[-45 -46 -44 -44  45] = P
[-51 -74 -50 -73 -50] = N
[104 -24  97 -24 -23] = B
[ 76  -8  84  -3 -53] = W
[ -93  -35 -118  -33  -13] = L
miss B: [ 97 -23 -24 -24] : [104]
miss B: [ 97 -24 -24 -23] : [104]
miss W: [-53  -8  76  84] : [-3]
miss P: [-44  45 -44 -46] : [-45]
at: [-44 -44  45] : P, 2
at: [ -93  -35 -118  -33] : L, 0
miss N: [-73 -50 -50 -74] : [-51]

[   6   14   -5   14 -107   -8   73  -15   17    7  -11] = H
[ 16  23 -20 -25 -13  -2  56 -11  32 -16 -23] = D
[ -4  -2 -13  -1  31  32 -26  27 -13  54  -3] = R
[-14 -15  54  20  -4 -29  25  -3  57 -28  18] = Z
[  6   3  -1  -4  78  22 -36   2  -6 -18  10] = K
[  4   8  10 -18 -20  -5   2 -14 -21   5  -4] = C
[  0   1 -15   4 -35 -21 -19  -7 -13  13  -5] = V
miss R: [ 31 -13  -4 -26 -13  -1  -2  54  -3  27] : [32]
miss C: [  2 -21  -5   4 -20  10 -18   8 -14   5] : [-4]

[ 44 -14   6 -29 -43   8  20  20   3 -33  15 -42  55  19  54 -13  22 -47
  23  -7  15  -9  -6  15  15 -23  -7  26   1 -20 -31   4  35   7 -60 -21
 -30   7] : E
[ 35   8 -30 -33   1  32  -7 -18 -40 -10  21  36  10  -5  -3 -27 -42   4
 -48  24   1  -1 -11 -11  21  14 -14  33  27  28   8 -36 -34   8  20  -4
  19  19] : A
[ 25 -20   6  27 -12 -21  50   9  25  -9 -12 -28  -1  15  13  -1  28  -2
  60 -24 -13  22  22   6 -30  14  -5  14 -37 -78 -55  14  87 -11 -50 -22
 -22   9] : J
miss A: [-40 -36 -11  20   1  -5 -34  19 -30   4  -7 -18   8  28  -3   1 -10  10
 -48  36  35  32   8 -42  14  21 -11  27  33  21  24  -1  19 -14 -27   8
 -33] : [-4]
at: [35  7] : E, 32
at: [ 21  14 -14  33  27  28   8] : A, 24

[ 29 -56   9   6 -77  -9  73 -26 -43 -36 -55] : F
[-62  20 -53 -41 -20  -9 -37 -26 -43 -36 -55] : M
[-24  -3  -2  -9  14 -61  20 -53 -41 -20  -9] : Q
miss M: [-55 -62  -9 -43 -37 -53 -41  20 -26 -20] : [-36]
which: [-62  20 -53 -41 -20  -9 -37 -26 -43 -36 -55] : M
at: [-56   9   6 -77  -9  73 -26 -43 -36] : F, 1
miss Q: [ 20  -9 -53 -24  -9 -20 -61  14 -41  -3] : [-2]
at: [-61  20 -53 -41 -20] : Q, 5
at: [-9 14] : Q, 3

[   6   -8    0  -18   -6 -118   13  -19  -24   -7  -27]  G
[-17 -16   1 -29  35 -36 -20 -11  13   7  14]  T
[ 15  18  -4 -11  38  15   2  -3  15  -2  22]  Y
[-18 -23  -6  -3  -5  25 -12   2   5  -9   5]  X
[ 22  15  18  -4 -11  38  18   2  -3 -21 -14]  U
miss T: [-17 -29  13 -16   1 -36   7 -11 -20  35] : [14]
miss U: [ 22 -11  -3 -14  18  -4  38  18   2  15] : [-21]
at: [-23  -6] : X, 1
at: [ 15  18  -4 -11  38  18   2  -3] : U, 1

[ 42 -20  53  19 -22  68]  vup
[-20  50 -22  89  18 -60]  zosu
[ 59  40  84  33  14 -21]  maban
[ 52  42  53  39  38 -56]  seg
[-13  56  64 -12 -23  64]  Bigen
miss Bigen: [ 64  64 -12 -23  56] : [-13]
at: [52 42 53] : seg, 0
at: [-20  53] : vup, 1
miss seg: [-56  42  52  39  38] : [53]
at: [ 53  19 -22] : vup, 2
miss seg: [ 53  39 -56  42  52] : [38]

[-12 -40  21 -41 -30  -4  35 -30 -51  -6 -10 -36 -19   1   9  -3 -17  -5
  67  49] : zumo
[ -9 -25 -43  -2  -7  27  16  42  23  -7  28  34 -23 -35  43  -2  -4 -50
 -52  33] : guzud
[-44 -20 -45 -96 -22 -26  28  49  -3   8  47  42 -41 -21  14  -9 -10 -29
  24  51] : Febo
[-28 -22 -18 -72 -17 -48   8  12  -5   8  44  29 -20  26   7 -11 -11  -9
  76   8] : tem
[-32  -9 -25 -44 -36  10  25  62 -17  12  62  50 -40 -33  48   0  -3 -50
 -31  75] : Tabid
[ 49   0   8  -8 -19  19   3   6 -26  23 -14   5   4  -9  18   7 -29  -2
  47   4] : Daguz
miss tem: [-17 -11   8 -22 -28 -72   8  -5  44  29  76   7  12 -48  26 -18   8  -9
 -11] : [-20]
at: [  4  -9  18   7 -29] : Daguz, 12
at: [49 -3  8] : Febo, 7
at: [49 -3] : Febo, 7
at: [ -9 -25 -44] : Tabid, 1
at: [-14   5   4  -9  18   7 -29] : Daguz, 10
at: [-96 -22 -26  28] : Febo, 3

[ 37 -33  35  15   5 -27 -45  -6 -62  -2  81   3  55  -3 -44  30  -9  22
 -32  -3 -15 -13   1 -35   9]  puro
[ 40 -38  40  -3  28 -19 -28  47   6   8  11 -40  66  -9 -31  16 -33 -27
  44  -7 -36 -43  42 -34 -14]  vof
[  3  26 -12  54  38  23 -13  52 -60  14  33  31  34 -44 -42 -21   8 -29
 -58  25  37  -6 -17   4   7]  zibes
[  5 -38 -17  34  23  12  11  79 -40  -4  23  -3  61  10 -43 -16  -4 -56
   6  49  13 -40  23 -15  11]  las
[ 15   2  26  35 101  10 -15  36 -18  25  46   2  36 -35 -13   8  19 -24
 -39  30  52   0   3   7 -18]  mir
miss puro: [-32  55 -15  -2  -9 -27 -44   3  37 -13   9  30  -3   1 -35 -45  35  22
   5  15 -33  -6  -3  81] : [-62]
miss puro: [ 55  -3  -6   1 -15   5 -62   3  -2 -32  81 -13 -33  -9 -44  22 -35 -45
   9  15  35  -3  30  37] : [-27]

[-56   6 -15 -72 -12  73 -14  17 -15 -89   3  60 -38 -49 -40 -53 -27  51
 -17  22  12 -40] -> roroz
[  9 -16 -15 -77  16  23 -56   8   5 -72 -12  73 -27  -5  11 -62 -24   4
 -40   4 -21 -10] -> vak
[-24 -21 -13 -16  85 -49 -26  -6 -17  15 -65  14 -47 -35 -13  -3 -33   2
 -30 -16  -9 -40] -> fanol
at: [-56   8   5 -72 -12  73 -27] : vak, 6
miss fanol: [ 14 -17 -35 -24 -65  85 -13  -9 -16  -6   2  15  -3 -26 -30 -40 -13 -49
 -33 -47 -16] : [-21]
miss roroz: [  6 -15  51 -27 -17 -53 -49 -38  17 -56 -14 -40  73  12 -72  22  60   3
 -15 -89 -40] : [-12]
miss roroz: [ 60 -72 -56  73   3 -53 -12   6  22 -89 -15 -17 -40  17  12 -15  51 -38
 -49 -40 -27] : [-14]
at: [-65  14 -47 -35 -13  -3 -33   2 -30] : fanol, 10
miss roroz: [-38 -72 -12 -17  17  73 -15 -40  22 -27  51  60   3   6  12 -40 -14 -53
 -15 -49 -89] : [-56]
miss fanol: [-65  -6   2  15 -17 -13 -16 -35 -21 -30 -16  85 -47  -9 -13 -26 -40  -3
 -49 -33  14] : [-24]

[ 23  47 -38 -31   9   0  15   6   3  -8  19 -10  23   7 -23   1  -8 -33
   8 -13   3  14 -14 -12  13]  Kif
[  4   0   1  -5  -6   4  -7  14  22  -5 -38  12 -32   3  -1   7  -4   1
   2  33  -7  66  -2  15  12]  begiz
[ -2   0 -15 -19   4  -6  -8   2  -6  -6  10 -10   7   1  15  -1  13  -9
 -11  33  -3 -13   3  -1   4]  vafav
[ 10   8  -5 -29 -11   6  28  16  56  61 -40  21 -21  11 -44  11 -26 -33
  28  -9  -6 108 -23   0   4]  Zon
[-12   5 -18 -39   7   2  -2   8 -15 -11  24 -18  19  -5   1  -3   5 -10
  -9  27   3 -20  -8  -5   9]  luko
[  4   0   1  -5  -6   4  -7  14  22  47 -38  12 -32   3  -3   7  -4   1
   2  33  -7  66   6  15  12]  kavad
[  0   4 -16 -33   8   3  -1   1 -18 -14  31 -22  21  -3   3  -1   9 -21
 -11  29  11 -14  -6  -5   5]  pelar
[-12   0 -36 -47  14  -1 -27  21 -24   2  25 -38  -8  -9  39  -6  36   6
 -38 101  -2 -16  10   5  25]  nifus
at: [-38  12 -32   3  -1   7] : begiz, 10
miss begiz: [ 14  -4  -2   0  12   4   4   1  12  22   2 -32   7  -7  -5  33   3   1
  -7  66  15  -1  -5 -38] : [-6]
miss luko: [-18 -15   5   9  -5  -3 -20 -10 -11  19   5   8   7   1  -5  24  -8 -12
   2  -2  27 -39 -18  -9] : [3]
miss begiz: [  1   2  22  -7  -5   7  15 -32   4   3  12  33 -38  -7  14  -6  66  -5
   4  -4  12  -1   1  -2] : [0]
at: [ 22  47 -38] : kavad, 8

[ 60  50  52 -16  16  14  22   9  51  17 -41  18   9 -35  15 -84  67   6
   3  33  21 -13  32   9  71  28 -63 -39  -8 -58  51  -6  34  -7 -23 -43
   0  -8 -11 -20  14 -15   9  26  84   3 -36  18   8 -78  13 112  43  10
  21  -5] : Fes
[ 14 -15   9  26  84   3 -36  18   7 -78  13 -15  17  70  -5 -56  22 -47
 -38 -38 -10  30 -58 -81  -3  15  -2   0  13 -48   9 -61  45  12 -40  31
  50  20  10  72 -40 -26 -61   7  48 -27  15  12   5   0  -7  34 -19 -48
  21 -54] : voza
[ 39  50  52 -16  16  14  22   9  51  17 -41  18   9 -35  15 -84  67   6
   3  33  21 -13  32   9  71  28 -63 -39  -8 -58 -52  -6  34  -7 -23 -43
   0 -73 -11 -20  14 -15   9  26  84   3 -36  18   8 -78  13 112  43  10
  21  -5] : diviz
at: [ -5 -56  22 -47 -38 -38 -10  30] : voza, 14
which: [ 39  50  52 -16  16  14  22   9  51  17 -41  18   9 -35  15 -84  67   6
   3  33  21 -13  32   9  71  28 -63 -39  -8 -58 -52  -6  34  -7 -23 -43
   0 -73 -11 -20  14 -15   9  26  84   3 -36  18   8 -78  13 112  43  10
  21  -5] : diviz

[ 20  -8 -27 -36 -45 -30 -78 -78 -14  79]  geka
[  1  58  49 -60 -14 -13  79  43  41 -47]  dov
[ 34  18 -49 -14 -13  79 -60  43  41 -12]  Mumo
[-32  50 -21  50 -13  54  23  10  64  -8]  dade
[ 14  39 -78  64  63  38  55  64 -59 -67]  tanol
[ 11   1   9 -25  16   1  23 -35  -9  35]  rek
[-78  14  39  24  21  64 -17 -46  20  46]  zat
miss dade: [ 64  54  50  -8 -32  23  10  50 -21] : [-13]
miss Mumo: [-49 -14  79 -12  18  43 -60  34  41] : [-13]
miss zat: [ 20  64  21 -17 -46 -78  46  14  24] : [39]
at: [-60 -14 -13  79  43  41] : dov, 3
at: [-78  14  39] : zat, 0
at: [-78 -14] : geka, 7
miss zat: [-46  39  14 -17  64 -78  46  24  21] : [20]

[112  43  12 -29  16 -43 -44 -10] -> sove
[-17  57  12 -83  58 -57 -82 -58] -> fak
[-80 -85  21 -88 -36 -55  13 -36] -> vemo
[ 25  34  21 -88  13 -36  13 -55] -> sozoz
[-35  41  10 -84  -4 -72  53 -66] -> gid
at: [ 58 -57 -82] : fak, 4
at: [ 21 -88  13 -36  13] : sozoz, 2
at: [-36  13 -55] : sozoz, 5
miss sove: [ 43 -44 -43 -10 112  12  16] : [-29]
miss sove: [ 16 -10 112  43 -43  12 -29] : [-44]
miss fak: [-82 -58 -57  12 -17 -83  58] : [57]
miss fak: [-57 -82 -58  58  12  57 -17] : [-83]

[ -94  -56  -28    7  -31 -111   27  -57  -37   -5   56   -2   -4   40
   -7   40   11  -60   31   18   68    8  -34  -88   29  -33] = Kemef
[  31   18   68    7  -34  -88   29  -33   44   12   54   -7   77  -48
   17  -29  -95 -109   83  -59  -47   45   34  -49   -1   26] = Zodop
[ -11    9   14   43   43  -40   74    2   23 -120   19  117  -27   73
   17  -59  -95  -47  -29   83 -109   20    9   87   -1    4] = Nen
[-76 -46 -85  19  93  26  70  43 -36  43  19 -88 -97  64 -70 -60  -3 112
  -4 -13  29 -37   0  94 -20  40] = rede
miss Zodop: [  18  -47  -34    7 -109  -49   45   54   26   -1  -88   -7   83   17
  -48   29   31   34  -95  -33   68  -59   12  -29   77] : [44]
at: [  17  -59  -95  -47  -29   83 -109] : Nen, 14
at: [112  -4] : rede, 17
at: [   2   23 -120   19  117] : Nen, 7
at: [ 31  18  68   8 -34 -88  29 -33] : Kemef, 18
at: [ -59  -95  -47  -29   83 -109   20    9   87   -1] : Nen, 15
at: [45 34] : Zodop, 21

